Each row below holds a small network's activations on one input, seen along a few directions.
Each table varies a few parts of the input and shows all the possible inputs, shuffled.
Descriptions start from the smaller parts, as in this example, which fits no table here: one of 2 separate values, together with either a single point or one of 11 places around a ring or (one of 4 places along a line, together with one of 5 places around a ring).
Shared parts are said once, and a part with two or three values counts as separate values.
(in the rows, 128 means zero)

Rows:
row 1: [111 119 150 128 139 138  93 136 120 131 145 144 117 124 135]
row 2: [110 123  97 152 122 118 130 150 151 137 134 121 134  95 111]
row 3: [110 119 151 127 141 135  97 136 124 130 148 141 113 123 138]
row 4: [107 124 100 147 123 120 132 151 159 131 132 119 127  92 113]
row 5: [108 118  90 148 122 114 137 152 151 139 134 126 134 102 111]
row 6: [131 127 126 137  97 143 120 122 130 141 142 155 122 150 140]
row 7: [108 116 147 131 140 129 107 144 112 136 148 153 124 137 136]
row 8: [105 122  97 147 125 116 141 154 159 136 134 121 130  98 114]
row 9: [114 119 147 132 138 135  91 135 112 136 147 146 124 126 133]
row 10: [111 113 141 129 138 131  97 137 111 138 147 151 124 134 133]
row 11: [128 132 132 136 101 146 124 125 138 138 142 150 118 146 144]
row 12: [218 164 150  64 150 118 188  56  83  85  52  69 152 174 127]
row 13: [193 154 114  80 178  89 206  83 101  83  41  38 163 128  99]
row 14: [197 146 167  55 192 107 164  67  62  80  58  61 157 160 118]
row 15: [130 133 136 135 100 147 119 121 143 133 143 146 112 139 145]
row 16: [130 134 134 136  99 150 116 121 139 133 141 148 116 140 142]
row 17: [108 117 148 128 142 134 101 140 119 135 147 146 119 130 137]
row 18: [106 124 101 147 124 117 136 151 163 131 135 117 124  91 115]
row 19: [133 133 132 140  97 147 114 120 130 139 142 150 122 142 140]
row 20: [105 120  96 150 123 112 147 158 151 137 134 129 134 104 113]
row 21: [127 130 131 139  98 142 130 129 130 139 142 158 123 152 143]
Question: Describe the family of inputs behind these rows.
Answer: one of 3 separate values, together with either a single point or one of 6 places around a ring
Question: Changing only the choice among 3 separate values turns row 12 into row 13. The same change can be made to row 16. Which row results?
Answer: row 4
Question: A walk changes only the place on the ring of 6. It starts at row 21 and steps to row 11. List the rest of the walk in order.
Answer: row 15, row 16, row 19, row 6
Question: Which other rows does row 18 become when the choice among 3 separate values takes its other values? List them by row number.
Answer: row 3, row 15

Rows:
row 22: [ 51  89  98 160 157 105 103 201 157 153 167 149 121  74 108]
row 23: [179 149 131  97 137 114 183  97  96 103  77  95 159 158 118]
row 24: [179 159  97 104 136 111 190  93 148  91  62  45 150 102  98]
row 25: [ 70 116  87 180 118 121 102 181 191 147 161 126 111  46 110]
row 26: [165 140 143  96 176  98 167 106  80 104  81  85 158 142 114]
row 27: [175 137 159  86 173 115 134  86  61 109  86 102 149 164 127]
row 28: [144 121 120  85 211  79 175 121  95  95  72  60 158 110  95]
row 29: [ 82 114 184 150 117 171  37 144 127 154 195 193  89 136 169]
row 30: [ 84 114 107 175  84 141 112 174 154 158 174 182 122 121 132]
row 31: [150 123 150  81 204  87 157 115  70  95  84  79 159 131 106]
row 32: [160 120 167  70 200 103 123  95  51  99  89  95 150 153 119]
row 33: [ 64  87 144 146 147 132  52 173 113 160 189 182 117 116 131]
row 34: [186 156  90 104 112 110 217  90 137 110  68  80 152 155 118]
row 35: [ 79 103 136 163 120 143  63 164 121 167 186 188 116 127 140]
row 36: [190 146 148  87 134 131 150  77  77 108  83 113 150 178 130]
row 37: [ 64 105  90 177 129 116 113 191 165 160 164 155 119  84 118]
row 38: [ 83 125  75 182  79 136 118 170 205 144 155 135 111  64 113]
row 39: [ 99 122  97 181  52 145 131 159 170 164 179 189 116 138 143]
row 40: [205 154 137  91 102 137 168  64  93 116  87 118 145 196 142]
row 41: [195 158 195  73 132 160 125  60  81  95  94 119 120 188 157]
row 42: [ 56  91 127 156 150 116  86 194 132 155 182 167 125  94 119]
row 43: [211 166 185  76 100 166 144  47  96 103  99 125 114 204 168]
row 44: [194 157 120 101 105 119 200  84 112 111  82 101 153 175 130]
row 45: [194 167  86 109 103 116 207  81 165  98  66  50 145 120 109]
row 46: [ 68  98 192 133 145 160  25 154 119 146 198 187  91 127 160]
row 47: [181 150 207  71 170 143 108  69  66  95  98 109 119 174 155]
row 48: [ 70 106 119 173 122 127  96 185 140 161 180 173 123 105 129]
row 49: [165 133 214  55 198 132  96  79  57  85 101 102 121 163 146]
row 50: [ 92 122  67 185  58 134 147 165 195 162 163 171 112 118 132]
row 51: [108 119 113 172  49 163  99 138 151 170 185 204 109 159 154]
row 52: [165 149 109 104 175  96 174 103 132  91  66  36 150  86  94]
row 53: [112 129 162 158  48 191  75 120 156 159 194 208  81 168 182]
row 54: [ 93 111 124 166  81 158  80 153 135 164 180 197 116 142 143]
row 55: [ 97 121 172 153  79 186  55 134 140 152 189 201  88 151 171]
row 56: [158 138 113 101 183  89 185 112 105 104  68  65 156 122 103]
row 57: [151 131 116  89 204  86 165 112 122  83  71  31 152  74  86]
row 58: [ 78 113  78 179  90 130 129 180 179 156 158 164 119 101 121]
row 59: [ 56  99  95 163 147 111  92 191 182 140 164 120 114  35 101]
row 60: [ 98 133  64 188  47 140 136 155 222 149 159 142 104  81 123]
row 61: [171 148 101 101 144 104 200 102 121 103  64  75 157 137 106]
Question: Describe the family of inputs behind these rows.
Answer: one of 2 separate values, together with one of 4 places along a line, together with one of 5 places along a line
Question: Changing only the place on the line of 5 turns row 46 into row 33. The same change can be made to row 53. Which row results?
Answer: row 51
Question: Which other rows does row 56 become when the place on the line of 5 takes its other values? List them by row number.
Answer: row 26, row 27, row 47, row 52
Question: A walk changes only the place on the line of 4. It starts at row 43 and steps to row 41. List the rest of the walk in order.
Answer: row 47, row 49
Question: Which other rows does row 60 become when the choice among 2 separate values takes its other values? List them by row number.
Answer: row 45
Question: Which other rows does row 56 become when the choice among 2 separate values takes its other values? List them by row number.
Answer: row 37

Rows:
row 62: [155 134 146  99 139 131 133 100 110 110 110 111 131 144 130]
row 63: [151 132 143 107 148 125 128 106  93 117 107 116 140 146 126]
row 64: [105 118  98 147 124 115 144 154 149 140 136 132 132 113 118]
row 65: [106 118 101 148 130 114 125 153 141 140 137 126 136  99 111]
row 66: [ 90 111 179 152  87 180  41 142 119 164 205 224  90 166 176]
row 67: [101 120 113 145 139 116 126 155 150 131 138 121 123  93 118]
row 68: [162 143 141 109 129 133 140  94 115 117 107 111 130 149 136]
row 69: [115 130  96 151 112 125 136 142 161 136 131 124 124 104 120]
row 70: [152 133 141 104 141 122 147 108 101 119 108 123 135 157 133]
row 71: [113 127 101 151 111 125 142 150 155 134 133 129 131 105 117]
row 72: [108 120 103 141 121 121 128 146 157 131 135 123 125  98 115]
row 73: [146 136 157 102 157 127 129 110 104 111 109 110 130 139 132]
row 74: [159 143 145 109 127 130 145 103 108 114 108 116 136 151 132]
Question: Describe the family of inputs behind these rows.
Answer: either a single point or (one of 2 separate values, together with one of 6 places around a ring)
